x = 108  46  100  105  75  126  118
x[0]: 108
x[4]: 75

arr = (52, 141, 34, 113, 105, 37, 114, 49)
arr[0]: 52
arr[3]: 113
arr[7]: 49

M = 156	86	98	108	101	90	106	103	94	96
M[-10]: 156
M[-6]: 101
M[1]: 86
M[9]: 96

B = ((77, 116, 55, 84, 70, 75, 125), (67, 116, 54, 82, 71, 76, 130), (63, 116, 53, 81, 70, 75, 132), (84, 117, 55, 85, 70, 75, 122), (80, 116, 55, 85, 71, 75, 124), (71, 116, 55, 83, 70, 75, 127), (98, 118, 55, 88, 68, 74, 117), (64, 116, 54, 81, 71, 76, 131), (57, 117, 52, 79, 70, 75, 134), (93, 117, 55, 87, 69, 74, 119), (88, 117, 55, 86, 70, 75, 121), (74, 116, 55, 83, 70, 76, 126), (61, 116, 52, 80, 70, 75, 133), (59, 116, 52, 80, 70, 75, 133), (69, 116, 54, 82, 70, 75, 128))
Indices start at 0.
(0, 0) = 77
(4, 3) = 85
(13, 6) = 133
(2, 6) = 132
(13, 5) = 75
(14, 4) = 70
(0, 4) = 70
(2, 1) = 116
(5, 3) = 83
(0, 1) = 116
(9, 6) = 119
(12, 4) = 70
(9, 3) = 87
(1, 4) = 71
(7, 0) = 64
(13, 0) = 59
(4, 4) = 71
(3, 0) = 84
(10, 6) = 121
(8, 4) = 70
(4, 2) = 55
(13, 1) = 116
(6, 0) = 98
(3, 5) = 75
(11, 6) = 126
(1, 3) = 82
(12, 0) = 61
(5, 4) = 70
(4, 6) = 124
(9, 2) = 55

a =
143	132	133	166	124	135
112	79	125	127	94	116
107	102	70	36	53	82
89	81	117	141	123	128
131	107	88	103	143	99
80	107	95	32	42	106
120	98	97	94	64	108
66	83	88	105	104	153
125	129	142	72	99	130
66	134	85	71	108	116
a[0][0] -> 143
a[8][3] -> 72
a[3][3] -> 141
a[5][5] -> 106
a[7] -> [66, 83, 88, 105, 104, 153]
a[3][5] -> 128
a[2][2] -> 70
a[5] -> [80, 107, 95, 32, 42, 106]
a[9][3] -> 71
a[9][5] -> 116
a[1][5] -> 116
a[:, 4] -> [124, 94, 53, 123, 143, 42, 64, 104, 99, 108]
a[9][0] -> 66
a[4] -> [131, 107, 88, 103, 143, 99]
a[5][2] -> 95
a[9][4] -> 108
a[1][4] -> 94

W =
[[ 75 119 115 107  98  84 110  97 119 134  94 109  70 130  86 113]
 [108 101  84 116 107 103  99 140  90 102 152 105  95  95  83  88]
 [106 110  94 125  91 106 118 101 111  90  79  68  72  95 111 117]
 [ 78  83 127  79  92 109  58 106 100 128  92 103 106  57 128 114]
 [102 111 118 112 110  96  81  97 141  57 127  89 103 100  96  91]]
W[0][0]	75
W[3][2]	127
W[2][3]	125
W[0]	[75, 119, 115, 107, 98, 84, 110, 97, 119, 134, 94, 109, 70, 130, 86, 113]
W[3]	[78, 83, 127, 79, 92, 109, 58, 106, 100, 128, 92, 103, 106, 57, 128, 114]
W[2][4]	91
W[3][12]	106
W[:, 0]	[75, 108, 106, 78, 102]
W[2]	[106, 110, 94, 125, 91, 106, 118, 101, 111, 90, 79, 68, 72, 95, 111, 117]
W[:, 11]	[109, 105, 68, 103, 89]
W[3][7]	106
W[:, 8]	[119, 90, 111, 100, 141]
W[1][0]	108
W[4][15]	91
W[0][10]	94
W[:, 10]	[94, 152, 79, 92, 127]
W[1][2]	84
W[4][11]	89
W[4][4]	110
W[1][7]	140
W[0][4]	98
W[1][1]	101
W[3][8]	100
W[2][15]	117
W[:, 12]	[70, 95, 72, 106, 103]

m =
45  107  157  102  92
156  101  91  44  105
88  44  120  150  98
119  96  61  68  157
138  97  78  49  141
96  82  45  133  143
Rows and columns are counted from 0.
row 0 col 0 = 45
row 2 col 4 = 98
row 5 col 1 = 82
row 1 col 1 = 101
row 3 col 0 = 119
row 5 col 0 = 96
row 3 col 3 = 68
row 2 col 3 = 150
row 0 col 1 = 107
row 2 col 2 = 120

A =
[[166, 103, 132, 99, 126, 58],
 [94, 68, 104, 133, 83, 101],
 [60, 106, 88, 93, 70, 114]]
Rows and columns are counted from 0.
row 0 col 0	166
row 2 col 3	93
row 2 col 2	88
row 1 col 1	68
row 1 col 2	104
row 1 col 0	94
row 2 col 5	114
row 1 col 3	133
row 2 col 4	70

data =
[[101 100 100 100 101  99 102 100 101 100  99 102 100  99 100]
 [106  98  87  87  89 101  97  86  88 102  89  87  86  87  86]
 [103  97 103 105 106 101  93 101  95  98  96  95 103  99 100]
 [167 134  39  40  46 140 133  41  68 152  77  61  39  59  46]
 [105 102  90  90  91 102 102  91  95 104  96  94  90  93  92]
 [101 100  99 101  99 104  94  98  94 100  98  92  98  99  98]]
data[0,0]: 101
data[4,7]: 91
data[:, 0]: [101, 106, 103, 167, 105, 101]
data[5,14]: 98
data[2,14]: 100
data[1]: [106, 98, 87, 87, 89, 101, 97, 86, 88, 102, 89, 87, 86, 87, 86]
data[1,2]: 87
data[0,5]: 99
data[1,0]: 106
data[1,5]: 101
data[2,1]: 97
data[0,1]: 100
data[0,4]: 101
data[2,10]: 96
data[1,3]: 87
data[5]: [101, 100, 99, 101, 99, 104, 94, 98, 94, 100, 98, 92, 98, 99, 98]
data[2,3]: 105
data[:, 14]: [100, 86, 100, 46, 92, 98]
data[3,5]: 140
data[2,2]: 103
data[3,11]: 61
data[1,7]: 86
data[4,8]: 95
data[2,8]: 95
data[5,6]: 94
data[3,7]: 41
data[2,7]: 101
data[0]: [101, 100, 100, 100, 101, 99, 102, 100, 101, 100, 99, 102, 100, 99, 100]
data[3,9]: 152
data[2,11]: 95
data[4]: [105, 102, 90, 90, 91, 102, 102, 91, 95, 104, 96, 94, 90, 93, 92]

grid = [155  51  67  53 117 107 162]
grid[0] -> 155
grid[2] -> 67
grid[4] -> 117
grid[1] -> 51

X = 112  76  103  74  136  101  131  120  108  153  102  84  89  125  89
X[-15]	112
X[-4]	84
X[3]	74
X[13]	125
X[-7]	108
